Each row below holds a small network's activations on one input, seen along a few directions.
In each table, some parts of the input vary, and every possible input appears once, in random order.
Descriptions start from the smaller parts, as in this example, which fits no table here: one of 2 separate values, together with either a single point or one of 9 places around a ring or (one of 5 places around a ring, together with one of 6 places along a line).
Shared parts are said once, and a part with two or three values counts as separate values.

Other details of the inputs vary at random and push rows far along two fixed directions, the same in every table; ignore that.

Rows:
x1: [ -4   2  -8  43 -28  16   4 -26 -32  -9  22   2]
x2: [ 11  47  22 -41   9  14  23 -60 -46  33 -17 -20]
x3: [ -7  10  10   2 -14  22  23 -31 -55  -3   1  -9]
x4: [ 13  45  22 -44  10  17  21 -61 -47  32 -15 -20]
x5: [  4 -25 -12  -1  13 -31 -14  59 105 -10   7   7]
x6: [  2 -10   4   0   0  -2  -2  -1  -5  -1 -14  -4]
x7: [-10 -28 -14  25  -1 -31 -13  68  64 -33  26  12]
x8: [ 20  28   4  -8  -6  17  28 -49  22  44   1 -16]
x9: [ 15  41  18 -83  33 -41  -6  -7  60  40 -33 -15]
x10: [  3  50   8 -13  -7  14  12 -70 -22  47  -1 -15]
x11: [ -5 -44 -38  52 -28  -4 -19  36 -23 -25  22  33]
x12: [-10 -47   1  16  17   3  -9  53 -10 -53   3  14]
x13: [ 12   7  13 -26  19   9   5 -16 -13  10 -20  -4]
x14: [ 19  40 -19 -43   2 -22 -10 -29  23  69 -19   4]
x15: [ -5   2  12 -10  -2  11  16  -9 -20  -5   5 -15]
x16: [-13 -27 -17  42 -13 -11 -12  42  22 -38  26  12]
x17: [  9  14  -5 -33  22 -31 -19  21  88  35 -16  -3]
x18: [-2  2 -3 11  2  6 -2  3 11  7 -1  3]
x19: [ 19  31  18 -36  11   7   4 -50 -25  34 -33 -10]
x20: [ -3 -13  -9  30  -4   0 -25  14   4 -13   1  10]
x21: [ -4  -5   3  36 -12  34   4 -10 -34  -7  11   5]
x22: [ -4  -7   1 -38  18 -52 -17  46  75  -5 -13  -7]
x23: [ -6 -25  -6  -8  22 -32 -20  64  96  -9   1  11]
x24: [  2  18  13 -47  17 -18  17  -2  42  23  -8 -23]
x25: [  3  20  18 -42  14   7   8 -18  -9   8 -10 -12]
x26: [ 12  -5  -9 -11  13 -36  -7  41 100  12  -1   2]
x27: [ -3  24   8  -4  -3  19   9 -36 -12  23  10 -13]
x28: [  4 -12  11 -17  15 -12   5  27  36   3 -10  -7]
x29: [  7  29   6  12 -23  32  31 -65 -27  27  18 -14]
x30: [  4  -8  -8  46 -21  27  11 -15 -24  -7  16   7]
x31: [-16   2   1  28 -12  31  10 -18 -38  -7  20  -1]
x32: [  0 -15  16  12   5  30   8  -8 -61 -22  -5   3]
x33: [ 14   8  16 -41  28  -8   2   5  23  15 -25  -7]
x34: [-30 -34 -10  60 -17  22 -10  33 -39 -53  31  23]
x35: [ 21  17 -10 -25  13 -35  -8  14 100  32  -9  -5]
x36: [-10  13  -4   3  -3   1  -8  -4   8   7   6   1]
x37: [ -4  18  12  -8  -3  25  16 -32 -72 -10  -7  -2]
x38: [  2  21  17 -41  15   7  14 -20 -11   9  -9 -14]
x39: [-16  -3  -3  24 -10   2 -14  -4 -14 -11  13   4]
x40: [  5  19 -21 -54  11 -59 -30  23  70  46  -5  10]
x41: [ -3 -22  -4  11   2  -3  -3  24  -3 -21  -7   1]
x42: [  3 -10   4 -17  15 -18   2  24  34   5 -15  -3]
x43: [-11 -19  -8  52 -16  22 -15  -1 -41 -23  11  12]
x44: [  1 -15 -21   0 -14   3   1  -7 -51   7  -9  14]
x45: [-27 -46   5  44 -16  19   5  43 -47 -64  25  10]
x46: [  1 -12   7  -5   8   7  13   6   5  -1  -6 -10]
x47: [-19 -42 -10  65 -13  26 -12  32 -37 -47  23  23]
x48: [ -8 -15 -19 -26  -1 -24 -17  22 -28 -15  -6  25]
x49: [ -9 -30 -15  48 -20 -14 -24  41  19 -41  24  14]
x50: [ 12  40  15 -38  -4  -1   8 -56 -10  40 -17 -26]
x51: [ 12  40  15 -63  17 -17  18 -30  36  48 -16 -31]
x52: [  7   5   8  -2   0  17  19 -23 -28  12 -11 -13]
x53: [  6  22   0   5 -11  11  20 -39   2  21  16 -11]
x54: [  0  -9 -23 -57  10 -65 -22  52  61  12 -12  12]
x55: [-14 -27  12  12   7   4  -4  39 -33 -52  11  11]
x56: [ 23  32  20 -20   5  19   4 -65 -56  31 -32 -12]
x57: [ 18  30  -4  24 -22  36  22 -65 -32  31   7 -10]
x58: [-27 -39  -3  40  -8  18 -11  38 -75 -75  14  22]
x59: [-13 -36 -16  31   9 -23 -30  68  44 -35   8  21]
x60: [ -2 -17 -12  -3   7 -48 -17  63 100 -15  15  11]
x61: [ 18  25  11 -31   8  12  20 -40  -5  38 -18 -24]
x62: [ -9 -15  -8  22   0   3 -10  20  13 -12   3  15]
x63: [-14   7  -3  30 -18  24   3 -15 -42  -9  15   7]
x64: [-17 -18   8  22  -8  11  -7   1 -69 -47   0  14]
x65: [ -4 -25   5  28   1  18  -4   6 -69 -40  -6  14]
x66: [  3 -17 -13  51 -19  10 -10  -2  -9 -17  13  10]
x67: [ -9 -44   1  30   8   8  -9  40 -43 -53  -1  22]
x68: [ -7   5   6  -5  -6   8  10 -15 -28  -2   0 -10]
x69: [  0  33  12  -9 -14  24  27 -64 -61  21  -6 -21]
x70: [ -6  -9  -3  28 -16  11  14   1   6 -14  26   0]
x71: [  3  43  16 -16  -5  23  20 -63 -16  46   6 -19]
x72: [-11 -29 -16  26  -5 -31 -19  65  61 -34  23  14]
x73: [ -4  -9  -3  20  -9   0   6  17  27 -13  24   1]
x74: [ -9 -33   5  28  -6  24   9  11 -40 -34   6   0]
x75: [  0   8  12 -19   7  -8 -15  -6 -19 -10 -16   1]
x76: [ -5 -25   5  26   4  19   3  11 -63 -38  -3  11]
x77: [ 16  11  -3  -9   6 -11   8  -4  57  28  -1  -6]
x78: [-18 -27 -12  40  -9 -11 -36  43   6 -40  18  16]
x79: [  4  12   4   9  -2  28   8 -31 -15  20   1  -7]
x80: [ -2   6   5 -31  15 -26   6  23  38   4  -6 -14]
x81: [ -8  14   1  10  -6   9   3 -13 -12   6  11  -3]
x82: [ -4 -29 -23  -9   2 -14 -16  25 -33 -16 -15  32]
x83: [ 16  25  -2  24 -24  28  17 -68 -30  31   3 -10]
x84: [ 11  10   8 -40  25 -12  -5   0  20  16 -29  -1]
x85: [  6  14 -28  20 -36  11   5 -39 -52  20  18   9]
x86: [  7 -22  -9   1  12 -32 -12  60 103  -9  10   8]
x87: [ 23  30  12 -44  12 -15   1 -33  30  48 -33 -23]
x88: [ 21  29   6 -67  25 -30   2  -5  76  53 -35 -25]
Description of these inputs: one of 2 separate values, together with one of 4 places along a line, together with either a single point or one of 10 places along a line.
The inputs of x45 and x71 match in every part but the place on the line of 4. If x51 is changed in the same way as x45 into x71, which row does it become?
Answer: x34
The inputs of x62 and x30 match in every part but the place on the line of 4. If x23 is changed in the same way as x62 into x30, which row does it become?
Answer: x8
Which other rows does x53 become when the place on the line of 10 takes its other values? List them by row number.
Answer: x1, x7, x16, x29, x49, x60, x70, x72, x73
Which other rows does x39 become when the choice among 2 separate values takes its other values? List them by row number.
Answer: x43
Which other rows does x87 become when the place on the line of 10 takes its other values? List them by row number.
Answer: x6, x28, x41, x42, x46, x52, x61, x74, x88
List by row number the other rows that have the place on the line of 4 and the choice among 2 separate values in common with x9.
Answer: x2, x4, x25, x37, x38, x48, x55, x58, x64, x75

Rows:
x89: [ -9  -7 -14  14 -14 -10  -6  13  -8 -11  14  10]
x90: [  8   1  18 -10  19   2   9   5  50   7 -12 -19]
x91: [-12 -22 -15  29 -12 -13 -17  31   3 -28  13  18]
x92: [  7  27  -3   6 -11   8   1 -40  -3  31  -2  -4]
x93: [  2  19   2 -20  12 -18  -8   7  66  26  -1  -8]
x94: [-10 -44  15 -33  38 -21 -13  69   9 -46 -28   6]
x95: [-10  -5   0  40 -13  20  -6  -7 -21 -17  15   1]
x96: [-11  -5   1  39 -24  25   2 -18 -56 -24  18   1]
x97: [ 14  44  17 -34   1  15  32 -60 -16  38  -4 -26]
x98: [-12 -19   5  48 -10  36   8   4 -38 -37  21   4]
x99: [ 15  33  22 -29   3  23  41 -57 -19  34 -11 -32]
x100: [  1  16   0 -16   2 -12   1  -2  32  21   6  -7]
x101: [ 10  44  -1  -4 -12  18  12 -63 -13  51  -1 -10]
x102: [-10 -19  12 -41  31 -22 -16  43   0 -31 -25   6]
x103: [ -1  16   1 -14  -4 -10   6 -12   9  13   6  -9]
x104: [ -8   8   8 -34  14 -11 -10  -3 -39  -5 -20   5]
x105: [ -6 -27   9  23   1  22  18  18 -13 -27  12  -4]
x106: [  8  34  14 -12  -4  29  31 -58 -29  30   4 -18]
x107: [ -6 -33   9   6  15 -13  -1  53  43 -36   0  -3]
x108: [  4 -17 -22  16 -10 -21 -21  25  20  -6   4  20]
x109: [  1 -25 -16 -21  11 -32 -32  40 -16 -14 -25  27]
x110: [  1   7  12  11   3  17   6 -13   5  -3   2  -9]
x111: [  3  -6 -22  36 -30  22   4 -23 -51   5  15  16]
x112: [ -2 -21 -25  39 -28   6  -2   2 -49 -18  17  20]
x113: [ 26  24 -12 -38  12 -39 -19  -2  94  56 -20  -3]
x114: [  0  12   3 -27   4   0  -5 -22 -65   5 -21   7]
x115: [ -9 -24   5   6  12 -19 -12  51  44 -36   8   4]
x116: [ 24  27 -15 -41  12 -37 -13  -1  92  61 -16  -1]
x117: [ -7  -1 -13  30 -25  18   4 -17 -41  -2  21   7]
x118: [ -8 -35   7  33   8  18   7  37  11 -37  10   1]
The inputs of x94 and x102 match in every part but one. If x118 is changed in the same way as x94 into x102, which row does it become?
Answer: x98
Describe the family of inputs behind these rows.
Answer: one of 5 places along a line, together with either a single point or one of 5 places around a ring
Which other rows does x96 become when the place on the line of 5 takes its other values? List them by row number.
Answer: x91, x107, x108, x115
List by row number the other rows that have the place on the line of 5 in common with x91.
Answer: x89, x92, x101, x114, x117
List by row number the other rows that have the place on the line of 5 in common with x95.
Answer: x93, x96, x100, x103, x104

Rows:
x119: [ -2  17   0   0  -2 -11   0  12  84  21  21  -9]
x120: [  0   5  10  12  -5  20  22 -17 -34 -12   2 -12]
x121: [ 26   2 -13 -45  27 -37   3  27  76  31 -23   0]
x122: [  0 -28 -19 -17  10 -51 -30  57  64 -12 -10  17]
x123: [ 14  38  13 -54   9  -7  31 -37  20  44  -9 -27]
x124: [-11 -32   8   1  15  -7   1  58  18 -34  11  -2]
x125: [  8  40  35 -16  13  50  34 -87 -53  28 -15 -30]
x126: [-23 -26  -2  -7   9 -25 -11  63  21 -33   9   6]
x127: [-19 -46  11  29  11  -7 -18  64  17 -66   5   9]
x128: [ -1 -27  10   3  23   9  11  41   9 -32  11  -8]
x129: [ 11  25  -8  41 -34  27   7 -59 -25  39  15   0]
x130: [   3  -18    2   68  -21   62    4  -35 -118  -33    5   19]
x131: [  8  46 -17   0 -32 -10 -11 -47  24  66   6  -5]
x132: [-25 -10 -14  81 -44  40   4 -17 -50 -35  47   5]
x133: [  0  -1  11   8   4  -3   2  25 103   3  22 -11]
x134: [  3  39  20 -33  -3  23  32 -59 -41  23  -5 -20]
x135: [  4 -44 -12 113 -36  57  -1   3 -55 -34  41  18]
x136: [-15   8   6  28 -27  30  22 -46 -87 -20  12  -8]
x137: [ 17  32  10 -32  18   9   2 -39   1  44 -31  -4]
x138: [ -5  13  -8  58 -47  32   4 -62 -54  35  21   8]
x139: [-22 -38 -16   4  -2 -38 -16  70  17 -58  29  20]
x140: [  4 -22   2 -17  34 -15 -22  42  64  -3 -32   7]
x141: [-15 -31   3  43 -21  45  32  -9 -84 -49  21   0]
x142: [  4  25  -2  -8  15 -21   2  21 115  28  12 -21]
x143: [ 26   0   0  -2   8  13  10 -21  -1  23 -19  -9]
x144: [ 20   5   6 -23  12  18  13 -27  -6  31 -21 -10]
x145: [-29 -65  -5  47 -10 -10 -11  71 -12 -84  23  18]
x146: [  6  20  -8 -28   2  -4   2 -18 -10  35 -16  -3]
x147: [-14   9  14 -30  19 -23 -11  22  29   0  -6  -6]
x148: [ 14  -5 -13 -47  20 -50  -3  36  81  25 -20   7]
x149: [-36 -45 -21  74 -38 -15 -30  74  19 -75  64  33]
x150: [  6  -3 -24 -45   5 -57 -18  44  67  13  -9  18]
x151: [-25   3   1  27 -20  11  -9 -11 -68 -39  11   6]
x152: [ 22   2  13 -11  14  11  -5 -19  15  20 -30  -4]
x153: [-14 -14  -5 -28   6 -53 -26  54  62 -23   6  -1]
x154: [ 16  22  -6 -37  14  -9   6 -11  12  40 -22  -5]
x155: [ 32  57  10 -46  11   2   6 -68   2  70 -39 -17]
x156: [ 30  49  32 -51  13  24  39 -90   3  57 -22 -47]
x157: [ -8 -40  12  46 -12  48  33   2 -65 -53  25   6]
x158: [ -4  11 -10  -5   3  -7 -21  -7 -31   6  -5  15]
x159: [  3   1 -24 -37   7 -61 -24  29  59  20 -17   3]
x160: [ -10    9   -4   31  -16   37    1  -40 -101   -5   -1   17]
x161: [ -3  53  18 -52   8 -11   0 -39  -4  31  -8 -12]
x162: [-10  -6 -14  28 -14  -1 -22  -6 -56 -15  -2  20]
x163: [ 15  48  25 -48  17  -6   9 -43  21  38 -20 -26]
x164: [  9 -18 -26  25   1 -23 -21  46  91   4  11  12]
x165: [ 35  32   8 -34   4   8  20 -64  -6  61 -24 -14]
x166: [-18 -21  14  -3  22  -9 -11  46  24 -27  -2  -2]
x167: [-13   3  13  15   2  28   8 -14 -60 -26   6  -3]
x168: [-16 -23 -29   3  -2 -25 -23  47 -10 -21   7  25]
x169: [ -9  -6  -5 -11   1 -18  10  32  10 -12  13  -2]
x170: [  8  18  32 -12  10  26  17 -48  -9   6 -16 -23]
x171: [  -1    5  -15   28  -34   37   22  -53 -105    6    5    6]
x172: [ -7  14   9 -65  17 -49 -11  31  65  16   0  -2]
x173: [ -6 -88 -17  60  -3  14  -9  77 -17 -79  21  28]
x174: [ 29  40   8 -48   7  19  22 -63 -17  66 -27 -20]
x175: [-21 -35   0  17  12 -27 -31  67  23 -61  10  16]
x176: [ -4 -14  -5 -27  26 -33 -30  46  58   0 -24  15]
x177: [ -7 -39 -18  67 -24  28   0   8 -90 -42  15  21]
x178: [ 22  50   5 -37   2  -2  -3 -57  -8  56 -30 -11]
Describe the family of inputs behind these rows.
Answer: one of 2 separate values, together with one of 5 places along a line, together with either a single point or one of 5 places around a ring
The inputs of x147 and x160 match in every part but the choice among 2 separate values. If x124 is changed in the same way as x147 into x160, which row does it become?
Answer: x174
The inputs of x154 and x134 match in every part but the choice among 2 separate values. If x122 is changed in the same way as x154 into x134, which row does it become?
Answer: x136
A walk changes only the place on the line of 5. It starts at x143 and steps to x165. List the rest of the walk in order.
Answer: x177, x122, x159
List by row number the other rows that have the choice among 2 separate values and the place on the line of 5 in common with x142.
Answer: x120, x124, x127, x141, x166
Which other rows does x176 become when the choice among 2 separate values takes its other values? List them by row number.
Answer: x167
Which other rows does x170 become when the place on the ring of 5 takes its other values? List them by row number.
Answer: x125, x128, x156, x157
